Each row below holds a small network's activations on one input, seen along a few directions.
In each table, some parts of the input vary, and every possible input appears once, in random order.
Descriptions start from the smaller parts, as in this example, which fits no table here: values(2) and (point or ring(11) or (ring(5) and line(6))).
Shared parts are said once, and a part with two or three values counts as separate values.

Other details of the inputs shift rows strongly along three fixed directions, in all tables alike. That doesn't count.

Rows:
R1: [-16 -15 -41 16 7 17 3 28 4 28 23]
R2: [-29 1 -35 -13 -14 -16 18 22 17 23 24]
R3: [5 27 32 9 -30 -18 -8 -16 4 -18 -6]
R4: [5 30 33 14 -22 -15 5 -27 -11 -11 -12]
R5: [7 21 22 30 -14 -6 -5 -36 -5 -11 -19]
R6: [-6 -21 -2 -31 4 6 -21 6 -31 -24 -1]
R7: [7 21 24 25 -17 -12 -8 -34 0 -6 -21]
R8: [-27 -16 -43 12 4 5 23 8 13 20 20]
R9: [97 32 28 -44 50 13 40 9 93 -24 -29]
R10: [-4 -26 11 -34 8 -2 -17 4 -27 -16 -1]
R11: [-3 -15 1 -38 9 -4 -12 -3 -38 -6 -14]
R12: [-6 -30 -5 -20 8 20 -35 -5 -18 -11 -6]
R13: [1 13 37 35 -10 5 8 -30 -8 -20 -6]
R14: [-24 -22 -27 18 17 7 21 29 -8 26 25]
R15: [-22 -13 -20 -29 -10 16 -19 -22 -20 -21 -5]
R16: [23 21 38 31 -3 0 4 -4 -25 -20 -7]
R17: [1 37 23 14 -32 -17 -5 -24 -12 -12 -13]
R18: [-2 -25 -1 -31 4 6 -40 -4 -10 -1 -12]
R19: [-10 -15 -17 -22 0 14 -31 -6 -39 -13 -9]
R20: [7 26 38 9 -21 -17 3 -23 -2 -13 -11]
R21: [69 -28 -4 -79 72 43 31 8 80 -33 -17]
R22: [113 23 25 -17 72 35 39 16 69 -21 -34]
R23: [-14 -34 1 -31 4 2 -18 -20 3 -18 -4]
R24: [-30 -22 -33 12 0 2 17 13 22 17 28]
R25: [-27 -7 -38 -4 -10 -2 6 10 31 34 18]
R26: [-20 -25 -32 19 12 1 5 31 3 26 25]
R27: [-18 -16 -6 -44 -13 0 -28 -15 1 -15 -4]
R28: [-32 -13 -22 -5 -8 -10 25 21 16 17 36]
R29: [25 32 34 13 -15 -18 -14 -1 -15 -8 -18]
R30: [-1 24 -4 68 -13 -3 32 6 30 17 21]
R31: [-17 -9 -38 8 0 6 0 37 5 22 28]
R32: [-9 29 10 52 -16 -21 35 6 30 33 16]
R33: [4 27 19 27 -26 9 -10 -24 -3 -23 -4]
R34: [14 33 15 50 -12 -24 28 35 18 31 20]
R35: [-18 -8 -26 -5 2 -16 17 37 -4 35 21]
R36: [-9 -34 -5 -11 15 13 -25 -8 -32 -15 -9]
R37: [-7 -16 -3 -31 9 1 -11 -6 -46 -10 -11]
R38: [5 36 18 15 -30 -8 -14 -27 0 -7 -15]
R39: [-17 -30 0 -33 -1 -4 -21 -21 2 -13 -8]
R40: [-6 34 11 45 -26 -25 35 16 31 24 26]
R41: [28 19 43 26 -1 -3 2 -1 -14 -20 -6]
R42: [4 27 25 24 -25 0 1 -19 -11 -29 -3]
R43: [3 30 29 21 -21 -9 7 -29 -17 -15 -10]
R44: [22 35 22 20 -17 -9 -25 -10 -17 -1 -22]
R45: [-14 -6 -43 4 4 0 -1 25 6 44 11]
R46: [69 -14 -28 -44 97 21 79 58 75 22 1]
R47: [-19 -30 11 -38 6 -1 -8 -20 -2 -12 -6]
R48: [-24 -22 -19 6 10 -11 12 32 4 38 22]
R49: [9 20 18 62 0 -14 27 29 21 32 21]
R50: [-33 -11 -30 -1 3 -7 28 8 12 33 18]
R51: [19 35 24 23 -15 -10 -11 -8 -33 -11 -17]
R52: [-6 -13 -7 -36 -3 -2 -39 -2 -23 -3 -14]
R53: [-22 -8 -14 -37 -11 0 -11 -19 -27 -20 -6]
R54: [-32 -13 -26 1 -5 -2 30 20 11 12 36]
R55: [4 19 21 34 -23 15 -12 -31 2 -17 -8]
R56: [-19 -20 -10 -34 -8 15 -21 -15 -6 -25 1]
R57: [-33 -11 -33 4 6 -1 32 7 8 28 20]
R58: [-8 -36 11 -20 22 12 -13 -4 -27 -15 -5]
R59: [-15 -10 -37 2 1 -3 -5 29 13 44 14]
R60: [3 10 43 31 -9 1 6 -27 1 -20 -5]
R61: [114 28 33 -26 70 23 51 32 62 -37 -24]
R62: [7 24 33 12 -26 -12 -6 -15 3 -23 -2]
R63: [-28 -6 -34 -5 -14 -2 7 21 28 19 31]
R64: [6 31 20 21 -24 -2 3 -22 -14 -25 -8]
R65: [-1 35 -13 63 -21 6 26 2 31 25 16]
R66: [-1 -28 1 -28 13 -5 -31 -7 -20 -2 -20]
R67: [87 -24 -6 -74 97 27 33 21 53 -19 -34]
R68: [-14 -7 -46 9 7 7 2 23 2 39 13]
R69: [-6 -20 2 -35 -1 -3 -27 7 -27 -17 -2]
R70: [-10 -14 -12 -26 1 6 -19 -1 -47 -19 -7]
R71: [0 -35 5 -24 17 2 -30 -2 -14 -11 -9]
R72: [-17 -16 -18 -29 -4 15 -21 -30 -10 -9 -12]
R73: [27 23 32 19 -12 -4 -25 -1 -1 -11 -10]
R74: [11 27 -6 74 0 -6 23 20 8 29 11]
R75: [-4 -18 -3 -37 -2 -1 -40 2 -17 -7 -9]
R76: [-35 -21 -20 3 1 -5 24 14 21 23 31]
R77: [-3 28 -1 56 -26 -5 15 9 45 28 24]
R78: [-23 -19 -6 -31 -2 8 1 -21 -30 -24 -1]
R79: [22 21 41 26 3 -9 -3 -15 -19 1 -25]
R80: [2 -32 5 -29 16 -3 -31 -3 -12 -6 -15]
R81: [19 35 27 18 -19 -17 -14 -6 -28 -6 -20]
R82: [-17 -14 -14 -33 -7 8 -23 -28 -5 -3 -14]
R83: [-13 2 -48 2 3 1 4 30 -2 32 17]
R84: [26 22 31 32 -3 -13 -17 -16 -15 0 -28]
R85: [-18 -6 -30 -6 -6 -16 5 43 3 28 25]
R86: [19 25 22 32 -13 7 -20 -6 -18 -16 -9]
R87: [18 16 36 38 5 3 2 -15 -26 -9 -17]
R88: [-15 -18 -32 7 3 3 -6 32 16 34 24]
R89: [-30 -14 -35 1 -4 -13 12 11 24 31 18]
R90: [-23 -23 -1 -30 -2 10 0 -18 -25 -28 4]
R91: [24 17 47 23 2 -12 -5 -11 -10 0 -23]
R92: [-13 -24 -4 -40 -5 8 -27 -21 10 -9 -8]
R93: [-18 -8 -20 -35 -8 9 -19 -23 -14 -14 -9]
R94: [-21 -20 -5 -36 -9 6 -12 -12 -16 -31 4]
R95: [-8 -21 -3 -26 11 8 -8 -4 -47 -17 -7]
R96: [-9 28 1 64 -10 -4 44 3 17 23 19]
Each input here is: values(2) and ring(6) and ring(8).
The inputs of R48 and R47 match in every part but the values(2) part. If R87 is changed in the same way as R48 into R47, which row does it become?
> R96
The inputs of R83 and R93 match in every part but the values(2) part. If R44 is changed in the same way as R83 into R93, which row does it become?
> R38
The inputs of R35 and R20 match in every part but the values(2) part. If R12 is changed in the same way as R35 into R20, which row does it become?
> R21
A walk changes only the ring(8) part. It starts at R82 and steps to R72. List the rest of the walk in order.
> R65, R55, R21, R77, R92, R25
Which other rows does R33 become when the ring(6) part takes its other values? List them by row number.
> R13, R30, R42, R55, R90
Which other rows does R75 become when the values(2) part takes its other values? List them by row number.
> R27

Rows:
R97: [-92 -49 -34 -19 -44 2 -85 -31 -100 -5 -4]
R98: [-17 -11 -18 -24 0 -6 24 13 32 6 17]
R99: [2 -13 -23 -8 13 2 -1 34 7 15 19]
R100: [19 23 57 19 -22 -10 -12 -38 2 -26 -23]
R101: [27 -3 23 -15 18 13 -23 -12 3 -24 -21]
R102: [-8 8 -13 0 -7 1 12 6 16 20 13]
R103: [-11 18 0 26 -21 -13 12 -2 24 0 17]
R104: [30 -9 6 -43 34 7 -8 -7 -1 -19 -31]
R105: [-1 -21 -19 -5 28 -1 28 33 -10 10 17]
R106: [-6 -11 -25 -17 13 7 11 16 17 27 11]
R107: [-7 -1 -7 9 2 1 3 21 13 22 9]
R108: [-17 19 4 40 -17 3 29 0 -3 0 21]
R109: [34 -19 14 -41 30 2 -14 4 0 -27 -16]
R110: [26 13 28 4 -6 0 -11 -31 2 -31 -26]
R111: [23 -11 32 -21 12 2 -9 -21 9 -19 -24]
R112: [-3 -16 -19 0 21 9 20 35 -16 12 20]
R113: [32 25 41 32 -14 6 -25 -32 -10 -22 -30]
R114: [-9 20 2 22 -18 -15 13 -3 12 18 9]
R115: [39 -7 8 -45 30 1 -9 4 -10 -21 -26]
R116: [-14 -2 -23 -27 2 -7 24 10 24 9 15]
R117: [2 10 -7 5 -3 -7 0 27 -7 24 11]
R118: [23 23 58 25 -11 -11 -20 -25 -9 -20 -30]
R119: [-9 -15 -29 -13 8 11 10 13 30 10 21]
R120: [26 17 40 -2 5 -7 -15 -21 -9 -16 -30]
R121: [-7 26 13 55 -29 -16 4 -10 15 8 13]
R122: [-17 7 -6 2 -17 -1 14 8 23 8 18]
R123: [2 -8 -19 -20 15 -11 11 32 2 21 11]
R124: [-6 -7 -24 -17 17 5 7 25 10 25 9]
R125: [-97 -49 -35 -23 -56 3 -78 -44 -91 -11 3]
R126: [-13 -9 -30 -19 3 8 14 14 32 2 24]
R127: [21 0 3 -52 13 15 -2 -16 8 -31 -19]
R128: [-9 9 -25 4 -12 4 12 10 19 3 14]
R129: [-86 -51 -15 -31 -47 -8 -80 -18 -100 -2 5]
R130: [-6 37 7 52 -33 -18 7 -11 0 15 4]
R131: [-8 -20 -20 -13 11 8 10 18 24 24 13]
R132: [20 -3 4 -53 15 5 3 -18 10 -33 -21]
R133: [20 -31 15 -34 41 17 13 -17 -6 -29 -18]
R134: [-21 1 -8 17 -3 -3 37 3 3 -2 21]
R135: [25 -20 11 -38 34 8 -14 -8 10 -26 -21]
R136: [21 26 56 19 -24 1 -17 -35 1 -24 -21]
R137: [-10 -24 -24 0 25 18 28 17 3 15 18]
R138: [17 -23 13 -38 32 28 12 -17 -4 -34 -12]
R139: [-7 -19 -27 -4 12 10 3 15 23 18 17]
R140: [10 32 6 55 -24 -11 -9 18 -14 15 6]
R141: [-2 0 -21 16 6 -6 5 17 8 15 2]
R142: [-9 -7 -8 22 18 0 27 16 -6 12 11]
R143: [32 32 42 25 -14 3 -22 -33 -14 -16 -31]
R144: [6 -13 -31 -10 16 -6 7 34 4 13 9]
R145: [-11 23 18 65 -20 -10 29 -10 -6 6 15]
R146: [-5 -8 -13 15 4 -5 7 6 21 16 13]
R147: [21 -23 13 -34 43 26 3 -4 -14 -27 -18]
R148: [21 19 28 -2 -11 -3 -7 -30 4 -39 -23]
R149: [0 10 -21 9 5 3 3 19 2 23 3]
R150: [26 -6 3 -47 19 19 -6 -17 7 -23 -22]
R151: [9 38 7 49 -24 -13 -6 16 -19 21 4]
R152: [-6 -14 -23 -17 15 -4 16 13 18 25 9]
R153: [-6 -17 -33 -2 12 0 10 14 16 17 7]
R154: [0 27 26 53 -29 -27 -3 13 -10 18 7]
R155: [-10 43 13 38 -38 -12 9 -6 8 12 12]
R156: [-2 32 7 57 -26 -17 2 -8 -4 22 0]
What do these inputs look like to the network?
> values(2) and line(5) and (point or ring(5))
The inputs of R149 and R104 match in every part but the values(2) part. If R125 is changed in the same way as R149 into R104, which row does it become?
> R110
The inputs of R109 and R99 match in every part but the values(2) part. If R118 is changed in the same way as R109 into R99, which row does it become?
> R107
Which other rows does R98 become when the values(2) part takes its other values? List them by row number.
> R122
Which other rows does R100 become when the ring(5) part takes its other values? List them by row number.
> R110, R114, R121, R130
List by row number the other rows that have the values(2) part and the line(5) part in common with R108.
> R122, R126, R127, R128, R155
Which other rows does R103 become when the values(2) part takes its other values? List them by row number.
> R126
A walk changes only the line(5) part. It starts at R112 and steps to R147. List the rest of the walk in order.
> R137, R138, R108

Rows:
R157: [-49 13 -57 48 -33 -18 25 52 13 61 58]
R158: [-54 -39 -51 -31 -4 -10 -24 18 -49 26 14]
R159: [8 -30 -45 -73 39 26 18 10 51 -5 1]
R160: [-18 27 43 55 -54 -11 -35 -49 -13 -17 -9]
R161: [-16 37 36 48 -53 -16 -28 -54 -17 -11 -16]
R162: [-40 7 -64 63 -16 -6 15 51 2 73 42]
R163: [26 -32 21 -70 43 26 22 -27 7 -57 -21]
R164: [38 -17 12 -81 36 7 -6 -13 3 -37 -33]
R165: [-16 73 16 106 -66 -31 5 7 -9 33 19]
R166: [-68 -44 -43 -37 -15 1 -18 -11 -8 17 19]
R167: [-1 27 48 58 -38 -21 -40 -16 -48 -8 -12]
R168: [58 24 54 39 13 3 -13 -9 7 -16 -30]
R169: [25 -42 -43 -63 64 19 15 31 23 13 -7]
R170: [-53 -52 -45 -24 5 3 -28 14 -39 31 13]
R171: [44 -23 12 -67 42 19 -21 3 -9 -34 -27]
R172: [-6 18 -52 19 4 -14 62 49 65 54 39]
R173: [48 17 -34 -9 48 0 92 68 116 45 31]
R174: [66 20 56 34 38 18 27 -14 7 -31 -27]
R175: [71 43 47 16 16 1 1 2 9 -20 -32]
R176: [-24 -32 9 -47 -9 -2 -44 -22 -42 -30 -13]
R177: [-82 3 -51 71 -37 -20 45 36 -18 55 67]
R178: [15 32 51 35 -33 -13 -16 -30 1 -24 -16]
R179: [17 -48 -30 -62 72 23 45 35 10 -9 9]
R180: [-14 -35 0 -27 0 16 -58 -22 -54 -19 -19]
R181: [-25 -28 12 -52 -9 -5 -39 -25 -44 -23 -16]
R182: [-11 38 40 48 -60 -13 -33 -38 -24 -18 -7]
R183: [-61 -32 -54 -40 -20 1 -19 1 -22 10 17]
R184: [100 72 37 51 23 10 67 16 118 0 -3]
R185: [46 28 55 23 15 16 36 -38 34 -42 -19]
R186: [-24 -24 20 -30 -12 -7 -55 -24 -69 -17 -21]
The inputs of R159 and R165 match in every part but one. If R161 is changed in the same way as R159 into R165, which row does it become?
> R164
What do these inputs look like to the network?
> line(5) and (point or ring(5))
List by row number the other rows that have the line(5) part in common with R171.
> R158, R167, R175, R179, R186
A walk changes only the ring(5) part. It starts at R180 and steps to R168. List the rest of the walk in order.
> R170, R169, R162
